These are the activations of a small network on made-up records, seen along a few directions, one row for each record.
Here are examples, each followed by its value of one field, U.
Other fields move the rows too, some of them a lot.
In the rows, 500 means zero.
Random noise pushes rows far along 6 fixed directions. That doesn't count. These rows show it; they differ only by the noise:
[604 465 469 638 569 435 549 638 486 424 413 486 643 487 436 478 546 540
 435 546 581 550 395 460 660]
[528 463 562 398 864 654 431 259 614 596 367 672 604 541 314 486 571 306
 411 408 393 528 550 478 618]
[327 422 431 432 469 447 621 464 666 497 506 464 429 541 361 438 521 432
 551 530 636 435 355 652 515]
[703 442 544 603 392 587 456 393 574 449 484 523 656 462 431 667 468 509
 544 472 596 505 507 271 411]
[477 453 456 499 171 498 570 406 662 460 635 378 500 507 448 642 422 508
 665 536 685 421 409 418 308]
[699 369 454 692 411 443 544 648 535 364 368 504 608 448 408 494 585 623
 488 532 723 529 399 444 561]
[374 348 165 636 480 117 595 813 381 243 382 506 496 631 292 343 685 609
 562 461 689 711 338 673 264]
[419 697 582 637 299 428 650 600 463 490 780 222 692 465 662 709 195 476
 516 686 486 419 293 293 659]

[687 491 386 615 150 449 565 827 427 402 474 363 492 448 638 358 524 805
 518 651 679 504 491 544 586]	u2
[207 372 617 460 703 539 448 193 471 445 414 806 416 557 323 544 323 248
 560 276 362 539 594 480 107]	u5
[712 466 514 650 604 453 310 432 377 376 490 626 742 525 495 709 532 448
 480 375 464 674 570 173 221]	u12
[400 511 624 466 391 608 571 324 655 594 667 416 424 403 537 624 299 446
 485 535 515 299 450 468 602]	u6
[474 299 558 637 536 417 570 503 626 357 353 620 531 459 328 520 533 450
 497 440 711 483 366 549 471]	u4
[871 577 364 386 671 574 394 631 595 604 433 353 668 583 551 358 872 607
 447 544 440 642 590 524 865]	u10
[525 476 358 270 454 621 362 263 543 583 480 513 366 530 433 475 665 528
 641 381 482 577 707 561 179]	u1
[851 487 635 610 310 645 495 464 494 488 484 492 621 377 584 675 466 636
 527 501 573 472 620 239 525]	u7
[582 419 474 424 340 512 500 407 599 482 492 560 388 536 409 495 611 540
 620 477 577 473 570 571 338]	u8
[593 589 547 406 671 566 480 492 461 613 494 518 531 533 557 514 534 456
 437 542 330 476 553 526 714]	u8
[362 454 721 470 453 630 556 159 755 555 595 551 475 446 435 675 268 254
 588 489 549 318 423 432 445]	u4
[315 419 471 650 562 353 485 529 308 364 370 652 394 439 425 467 412 498
 505 386 510 618 468 560 224]	u1
[351 379 480 448 330 487 654 604 519 470 383 488 232 352 474 269 520 629
 590 535 697 407 413 771 537]	u9
[675 237 496 648 486 483 353 358 457 302 297 732 579 512 344 587 591 536
 536 300 592 635 644 365  98]	u3
[487 513 390 380 609 508 389 300 477 589 498 578 476 608 393 534 552 424
 535 384 395 542 670 468 303]	u6
[303 504 458 401 642 451 513 518 378 508 486 543 490 579 512 464 449 433
 509 453 383 558 523 542 355]	u5
[574 575 396 586 571 298 405 549 393 413 603 402 678 655 505 607 516 478
 529 464 412 693 485 341 310]	u12
[564 488 460 517 721 513 383 456 369 468 444 566 639 576 443 486 558 461
 421 421 340 613 616 429 490]	u3
[353 582 490 351 810 472 511 472 617 621 527 469 503 608 467 368 565 304
 437 512 337 538 426 665 768]	u10
[580 650 337 511 422 401 561 682 256 482 601 358 577 539 609 489 499 638
 526 540 386 607 567 394 486]	u7
[306 408 483 408 168 512 610 433 745 514 569 456 265 402 467 432 550 533
 655 562 745 343 417 696 417]	u11
[306 418 561 481 659 518 558 490 434 492 295 693 308 394 401 308 458 457
 481 409 477 509 469 676 452]	u9
[726 286 620 700 530 604 394 427 605 384 288 749 612 394 410 536 623 522
 442 398 643 529 595 380 453]	u2
[433 390 559 613 396 495 572 562 447 430 336 671 357 326 448 358 419 590
 475 497 623 424 411 619 554]	u11

Here are new rows. What is U for each?
[600 482 497 431 290 602 538 374 658 528 594 385 527 504 487 583 522 493
 601 534 627 424 477 439 475]	u4
[581 531 422 437 244 613 514 534 596 555 561 387 459 479 618 433 530 660
 543 587 583 410 541 550 574]	u2
[566 718 570 559 588 464 584 641 326 550 601 358 639 500 671 564 383 506
 430 613 300 556 509 353 754]	u7
[338 418 725 481 499 631 600 368 747 598 547 443 417 421 486 482 355 398
 396 564 594 206 344 607 819]	u3
[187 665 376 318 858 335 536 504 434 560 677 376 547 700 466 422 508 292
 415 499 253 608 388 659 611]	u12
[407 638 649 478 413 622 523 440 575 604 653 405 559 476 627 578 293 454
 478 585 448 325 477 447 732]	u2
[531 809 490 247 726 641 372 420 444 748 649 360 589 609 615 487 580 428
 488 564  93 610 649 455 719]	u11
[576 538 319 289 237 579 376 300 709 525 637 431 412 684 485 540 705 522
 695 419 538 567 675 451  63]	u2
[521 560 313 327 497 495 420 401 574 566 581 435 537 640 499 481 654 459
 624 431 436 631 597 535 355]	u10
[439 536 492 498 436 478 605 755 437 554 456 368 377 395 611 354 461 625
 514 629 560 422 384 633 727]	u9
[434 451 282 350 438 440 543 597 484 488 424 406 292 487 434 244 677 636
 556 524 591 509 500 781 514]	u1
[604 452 485 520 378 448 608 669 637 483 484 355 439 435 567 496 603 631
 457 657 719 377 389 617 794]	u6
